A small network was shown many inputs. Here are its activations along a few directions, one row for each input.
In each table, some parts of the input vary, and every possible input appears once, in random order.
A made-up example of a description, with smaller parts first: one of 5 places around a ring, together with either a single point or one of 11 places around a ring or (one of 3 separate values, together with one of 4 places along a line).
Shared parts are said once, and a part with two or three values counts as separate values.
In the rows, 128 means zero.

Other details of the inputs shift rows strongly along two fixed directions, in all tables alike. That doesn't count.

Table:
R1: [115 106 151 116  92 111  98 117 116  75 122 107]
R2: [146  96 118 131 121 136 107 123 124  96 130 114]
R3: [129 116 134 112 119 118 129 120 123  86 132  83]
R4: [108 114 148 146  76  95  89 126 143  94 160 129]
R5: [123 154 194 145 104 120  77 108 116 105 120 145]
R6: [148 163 175 165 138 146  83 105 117 152  96 175]
R7: [103  96 101 115 104 102 151 142 136 111 170  97]
R8: [174 135 149 129 149 156  95 102 110  91  86 105]
R9: [ 91 125  94 125 122 101 176 149 148 171 166 132]
R10: [106 117 103 126 101 103 150 151 144 128 178 113]
R11: [182 211 161 140 208 182 138 103 108 181  71 136]
R12: [134  89 128 159  77 119  69 123 142  86 141 150]
R13: [145 212 176 125 193 146 145  93 109 170  74 120]
R14: [113 138 155 126 116 118 117 122 119 122 127 131]
R15: [103  99  96  88 130 112 168 136 122 106 120  87]
R16: [135 104 126 139 115 133 102 119 121 120 112 142]
R17: [ 78 112 108 130 102  94 157 155 149 159 171 136]
R18: [119 157 155 114 149 129 136 115 112 132 101 120]
R19: [ 99 110  95  90 145 109 185 136 126 135 119  86]
R20: [184 129 170 142 119 158  55  95 109  58  92 110]
R21: [120  78  97  94 107 107 148 133 130  64 139  60]
R22: [148  45  84  58  73 124 139 223 175  56 192 179]
R23: [119  54  64 122  94 118 134 141 142 104 147 122]
R24: [139  86 104 110 130 138 118 119 115  94  92  98]
R25: [121 179 192 150 131 119 101 108 120 151 117 150]
R26: [ 94 133 115 116 135 109 172 140 131 171 142 125]
R27: [ 96 171 110 132 161 115 196 150 140 210 167 140]
R28: [123 122 149 131  99 110 101 111 129  95 131 113]
R29: [135  73 123 133  85 129  78 121 120  71 118 132]
R30: [ 78 119 114 130 104 102 154 154 148 154 168 145]
R31: [159 153 154 147 154 152  99  98 115 139  90 146]
R32: [102  77  85  96 104 102 157 136 135  95 142  81]
R33: [151 240 199 146 187 151 133 102 111 191 106 141]
R34: [138 183 195 129 155 133 104  92 103 129  81 121]
R35: [131  85 129 143  84 127  79 125 126  85 125 149]
R36: [151  96 130 143 104 133  85 117 123  80 133 122]
R37: [160 155 177 122 130 135  99  98 112  75 100  85]
R38: [103 145  96 150 156 133 174 153 147 226 141 182]
R39: [132 144  83 119 190 154 194 141 131 192 122 129]
R40: [158 161 185 179 124 142  55 106 124 115 126 165]
R41: [155  80 105 113 118 137 101 110 117  68  93  92]
R42: [118  84  75 110 135 133 154 137 126 131 112 114]
R43: [ 97  48  73 133  70 112 125 158 152 104 164 143]
R44: [160 139 170 168 112 140  57  98 123 105 105 160]
R45: [159 132 148 125 146 155  92 101 102  96  70 123]
R46: [136 220 191 142 181 140 132  96 114 187  93 145]
R47: [106 164 144 147 133 110 140 138 137 164 165 140]
R48: [ 93 116 109 107 129 106 170 138 130 151 138 109]
R49: [167 149 166 165 118 144  68 109 122 107 123 151]
R50: [156 123 126 136 130 147 109 123 123 114 124 122]
R51: [108 117  71 118 162 136 189 149 132 200 123 142]
R52: [118  64  82 113 102 127 130 140 125 103 127 121]
R53: [130 150  81 135 171 149 189 151 139 208 145 149]
R54: [159 114 163 133 114 150  57  96 102  63  77 125]
R55: [162 120 148 135 128 149  76  95 113  86  85 120]
R56: [129 196 138  68 167 142 205 212 166 192 173 213]
R57: [144 187 140 171 162 151 132 134 138 199 139 180]
R58: [ 91 154  98 135 136 108 186 163 154 193 185 140]
R59: [106 171 111 116 177 125 202 142 132 204 147 120]
R60: [122 120  87 142 142 131 159 149 139 169 159 148]
R61: [111 120 102 118 115 112 160 143 140 131 166 104]
R62: [115  84  88  97 102 111 158 144 138  86 156  72]
Each input here is: one of 2 separate values, together with either a single point or (one of 5 places along a line, together with one of 6 places along a line).
Q: The inputs of R43 and R30 match in every part but the choice among 2 separate values. If R2 is changed in the same way as R43 into R30, which row does it become?
A: R59
Q: Change only the place on the line of 5 in R10. List by row number the other rows that result.
A: R5, R9, R25, R27
Q: Change only the choice among 2 separate values in R32. List by row number the other rows that result.
A: R55

Table:
R63: [127 136  63 103 206 149 218 112 111 182  88  60]
R64: [131 152 126 118 148 137 155 147 136 159 131 143]
R65: [ 90 128 108 122 124 102 169 144 139 163 165 120]
R66: [168 172 209 145 126 144  54 100 106  81  95 142]
R67: [125  45  90 112  78 116 105 147 136  55 152 109]
R68: [124 142 150 152 131 125 109 115 124 143 123 140]
R69: [123 123 120 152 125 126 122 120 126 148 127 141]
R70: [151 210 196 134 163 147 119 118 121 159 111 154]
R71: [150 160 205 167 114 139  46  87 110  94  98 142]
R72: [119 164 153 143 136 126 124 120 126 150 126 137]
R73: [157 193 196 146 146 141  89 105 122 131 102 157]
R74: [ 81 108  89 113 106  99 174 152 143 145 174 112]
R75: [109 131 104 106 139 120 180 157 135 153 158 128]
R76: [148 174 135 146 167 152 137 123 130 186 109 171]
R77: [128 132 170 147 101 112  77 108 120  96 127 122]
R78: [146  79 145 133  76 118  60 116 132  41 129 121]
R79: [118 129  87 115 158 137 186 160 143 185 142 147]
R80: [130 145 105  86 196 147 190 110 102 159  64  84]
R81: [106 133 106 109 132 111 179 154 149 157 161 132]
R82: [136  41  83 113  72 123 102 147 138  61 147 114]
R83: [135  76  88 120 110 135 121 141 131 102 138 133]
R84: [114  44  85 133  63 110 102 134 135  68 150 108]
Q: Describe the family of inputs behind these rows.
A: either one of 2 separate values or (one of 4 places along a line, together with one of 5 places along a line)
Q: Change only the place on the line of 5 in R73. List by row number the other rows that result.
A: R64, R66, R72, R77

Table:
R85: [144 196 186 145 169 145 116  94 108 160  90 140]
R86: [104 162 117 119 167 123 184 132 127 187 131 118]
R87: [129  92 140 111  88 110  95 122 125  56 135  93]
R88: [ 85  63  68 120  69  97 155 190 167 126 214 156]
R89: [194 170 219 155 130 165  24  80 101  74  70 149]
R90: [ 86  77  69  90 100  92 185 162 146 109 172  77]
R91: [112 102 147 123  83  96  99 107 120  61 136  72]
R92: [160  83 115 131 109 143  88 124 126  76 113 132]
R93: [161 134 142 151 145 155  93 106 114 126  91 142]
R94: [132 167 119 122 178 149 172 137 129 189 113 150]
R95: [114  92 145 152  53  95  70 139 148  79 174 150]
R96: [132 165 114 138 179 152 163 126 123 198 103 149]
R97: [111 126  92 120 151 132 174 136 131 167 128 125]
R98: [127 162 120 116 171 138 173 139 128 184 122 138]
Q: The inputs of R96 and R89 match in every part but one. If R95 is changed in the same way as R96 into R89, which row does it become?
A: R88
Q: Describe the family of inputs behind these rows.
A: one of 2 separate values, together with either a single point or one of 6 places along a line
Q: Change only the place on the line of 6 in R87. List by row number the other rows that result.
A: R89, R90, R92, R94, R98
